A small network was trained on made-up records. Each row is its average activation on records with the value named, seen along a few directions.
Related values have similar rows: they may be neighbours, one step apart, or belong to one group.
Strong random noise was added to every row along 4 fixed directions; ignore it. To show where, here is one row again and again, with new noise each time:
[ 361 -323  -52  -11  -13 -149   28 -161   93  266  154 -162  115  145
  113 -218]
[ 172 -335  -74  -14 -171 -109 -674 -236  148   34 -258 -268  -94   92
 -303  173]
[ 179 -338  104 -157  -59 -109 -543 -179    8 -378  -26  146  169  124
 -278 -115]
[ 157  -29 -109   -5 -110   21 -139 -195   89  -10   48 -110   -9  215
   30  -66]
[  94  519 -409  157   14  267  554    7   25   29  256  -63  -79  297
  480   -7]
[ 195 -360 -112  -84  268 -105 -636  286 -189 -802 -222  435  244 -137
 -415  343]


Values of G:
g2: [ 266  202 -208   -8  200   85  678   89  -36  -64  466  270  234  243
  507 -279]
g16: [ 335 -706  602 -300  138 -301  378 -167   92  649  400  126  243 -333
  -17 -720]
g11: [-377  477  306 -112   62  229  150   53 -177 -331 -229  190   13  206
  120 -156]
g10: [-346 -189  125   63  159 -212 -226  157   -6  -26 -471  -70   28    7
  -66  174]
g4: [-198   15  331 -196   64  150  256   33 -114  199   70  -12  107  -12
 -167 -251]
g9: [-281  406  501 -231 -444  126  328 -718   36  -54  132  -47  -81  481
  316 -740]
g15: [ -49 -179  480  -62 -236   32 -286 -258    8  -54  262  214  -52 -168
 -276 -311]
g7: [ 233 -221 -404  154   78 -265  319  215   72  312   42 -147  188  -82
  483  158]
g12: [ 226 -210 -270  175  201  127  155  107  105  449  198 -195 -226 -403
   73  226]
g13: [  27  772 -608  491  -82  117  708  228  -14  666  -19 -511 -495  147
  711  273]
g1: [ 133 -505   18 -113   71  -60 -117   43 -166 -244  348  387  316 -320
 -253  -82]
g3: [-191  141  412 -150  210  268  218  260   28 -285   67  304   34 -180
 -269 -195]
g5: [-236  353 -241  161  -98  -56  323   19   55  115 -308 -181  -99   85
  235  123]
g8: [-395  854 -238   97 -131  397  -91  145 -171 -499  109  213 -243    1
 -178  405]
g14: [  76 -137  154  -74  235 -186  400  245  -82   -8  165  180  181 -256
  -74   83]
g6: [   5 -206  -54   73    8 -358 -272  149  -10  188 -127 -150  157   20
   86   59]
G is arranged as a 4 by 4 grid.
Name the neighbours of g15, in listed order. -> g16, g12, g8
Name the neighbours of g2, in listed order. -> g7, g13, g1
Name the neighbours of g10, in listed order. -> g11, g5
What is the length, in steps, of the shortest route from g3 to g6? -> 5
Each value of G is a pair of two hidden parts, and every pair occurs once (4 first parts, 4 second parts).
Changing only the second part turns g11 into g2. g4 has the same second part as g11; what does that change turn g4 into? -> g1
Changing only the second part turns g15 into g16. g8 has the same second part as g15; what does that change turn g8 into? -> g14
Changing only the second part turns g10 into g7. g3 has the same second part as g10; what does that change turn g3 into? -> g12
